A small network was shown many inputs. Here are its activations along a few directions, one row for each input.
In each table, some parts of the input vary, and every possible input appears once, in random order.
Descriptions start from the smaller parts, as in this example, which fits no table here: line(6) and (point or ring(11) or (values(2) and ring(8))).
Shared parts are said once, and a part with two or three values counts as separate values.
In the rows, 128 means zero.

Other details of the inputs shift rows strongly along three fixed directions, in all tables alike. That doesn't count.

A family of inputs:
x1: [159 111 153 153 152 138 139 157 136 181 131]
x2: [168 115 135 149 166 125  98 132 121 139 153]
x3: [ 83 122 130 130 103 136 176 121 134 138 107]
x4: [ 96 128 122 116 113 119 160 105 127 132 115]
x5: [107 131 111 108 107 123 148 108 127 107 128]
x6: [170 118 145 154 161 122  89 134 130 131 142]
x7: [ 96 127 111 107 103 148 141 130 112  97 114]
x8: [100 122 121 112 116 115 129 100 104 111 137]
x9: [108 131 110 126 104 120 111 121 105  79 115]
x10: [ 92 139 141 108 113 134 170 121 109 143 113]
x11: [180 128 120 142 149 134  76 149 143 125 151]
x12: [ 95 118 157 102  98 104 161 113 148 142  93]
x13: [111 138 102 103  89 127 121 110 127  85 138]
x14: [121 153  96 127 135 152 148 126  95 110 151]
x15: [133 113 193 134 157 105 152 140 159 199  98]
x16: [ 99 105 140  91  84 108  76 133 134  59 123]
x17: [151 145 158 172 192 107 174 118 102 217 123]
x18: [146 119 174 137 142 131 106 174 172 119 106]
x19: [114 134  81 152 132 155 155 126 118 114 146]
x20: [174  97 188 127 105 136  49 177 192  94 133]
x21: [114 133 108 128 146 116 150 107  82 144 151]
x22: [163 136 153 151 172 114 139 139 134 196 129]
x23: [128 140  71 126 129 146 117 109 107  92 152]
x24: [ 79 121 148 105  93 133 144 137 145  99  86]
x25: [193 134  77 146 161 145  84 145 120 106 176]
x26: [161 134 165 136 130 126 103 144 150 168 118]
x27: [130 138  78 148 131 137 115 114  87  88 143]
x28: [ 86 127 166 101 100 115 141 109 146 129 100]
x29: [147 110 174 132 149 110 126 145 161 172 106]
x30: [123 135 106 126 140 122 175 111 113 159 129]
x31: [101 147 138 117 110 129 161 102 119 160 104]
x32: [158 135 119 147 171 115 110 149  95 143 154]
x33: [135 134  72 147 124 164 118 130 121  83 167]
x34: [169 125  56 150 145 172 104 142  99 102 185]
x35: [117 134  86 131 143 144 143 109 108 116 147]
x36: [117 138 100 132 145 133 159 107 110 140 136]
x37: [ 98 130 160 100  89 107 140 110 149 122 101]
x38: [110 148 115 132 140 129 159 106 110 158 137]
x39: [104 129 114 110 104 123 147 107 128 108 122]
x40: [ 90 122 165 108  91  95 119 129 131 103  92]
x41: [ 97 129 123 118 119 117 173 106 124 154 108]
x42: [150 117 170 137 142 122 130 147 154 190  97]
x43: [163 140 148 151 165 115 132 140 133 194 134]
x44: [161 151  75 152 169 166 120 147 103  99 169]
x45: [112 123 142  94  68 116  92 124 158  75 115]
x46: [177  84 173 115  92 137   9 177 203  66 111]
Description of these inputs: ring(10) or (values(2) and ring(6)) or (line(4) and (point or line(5))).
Q: Start at x8 and move only the ring(10) part, one step at a time. The first step leads to x2. Which rows follow, in order?
A: x6, x17, x27, x9, x40, x32, x16, x21
Q: Which other rows does x33 become when the values(2) part takes its other values? List them by row number.
A: x44

A family of inputs:
x47: [112 132  63 135 122 122 122  92  77 120 140]
x48: [181 137 161 127 126 101  98 126 157 164 129]
x49: [ 57 131 156  95  87 129 220 112 120 177 107]
x50: [193 134 100 175 176 179 104 154 153 137 144]
x51: [107 153  98 111  95 112 151  75 104 135 131]
x52: [128  97 102 124  98 121  77 117 106  74 109]
x53: [ 86 191 141 110 127 108 210  88  79 167 131]
x54: [154 103 201 190 168 100 135 167 159 156 134]
x55: [121 141  41 138 127 192 155 118  83 118 184]
x56: [116 111  89 105 101 153 130 149 126  91 142]
x57: [161 137 157 156 183 117  92 166 101 145 142]
x58: [165 126 154 143 137  99  93 129 139 174 122]
x59: [ 81 115 210 101  88 100 171 148 188 154  48]
x60: [159  97 138 141 179 109 100 136 138 156 140]
x61: [ 67 103 173  72  49 114 140 148 175  89  66]
x62: [132  91 135  99  44 180  31 154 191  10 133]
x63: [129 101 117  90  91 117  66 114 165  54 144]
x64: [103 166  97 128 136 129 131 116  70 103 153]
x65: [169 121 135 153 151 143 111 177 169 137 105]
x66: [117 147  61 147 162 153 131 120  37  74 154]
x67: [156 112  93 135 164 121 101 117 123 124 164]
x68: [170 131 139 158 160 148 114 169 175 146 105]
x69: [121 101 151 136 178 102 167 112 112 177 110]
x70: [ 96 129 156  82  92  97 151  84 159 126 116]
x71: [ 90 180 107 114 123 122 170  97  71 121 144]
x72: [156 142 153 162 167 160 156 142 151 198 130]
Q: What is each input in this table made of?
A: point or ring(10) or (values(3) and line(5))
Q: Which other rows belong to the same alternative as x50? List them by row number.
A: x49, x55, x56, x59, x61, x62, x65, x68, x72
Q: Which other rows does x66 become when the line(5) part takes its other values? List them by row number.
A: x53, x57, x64, x71
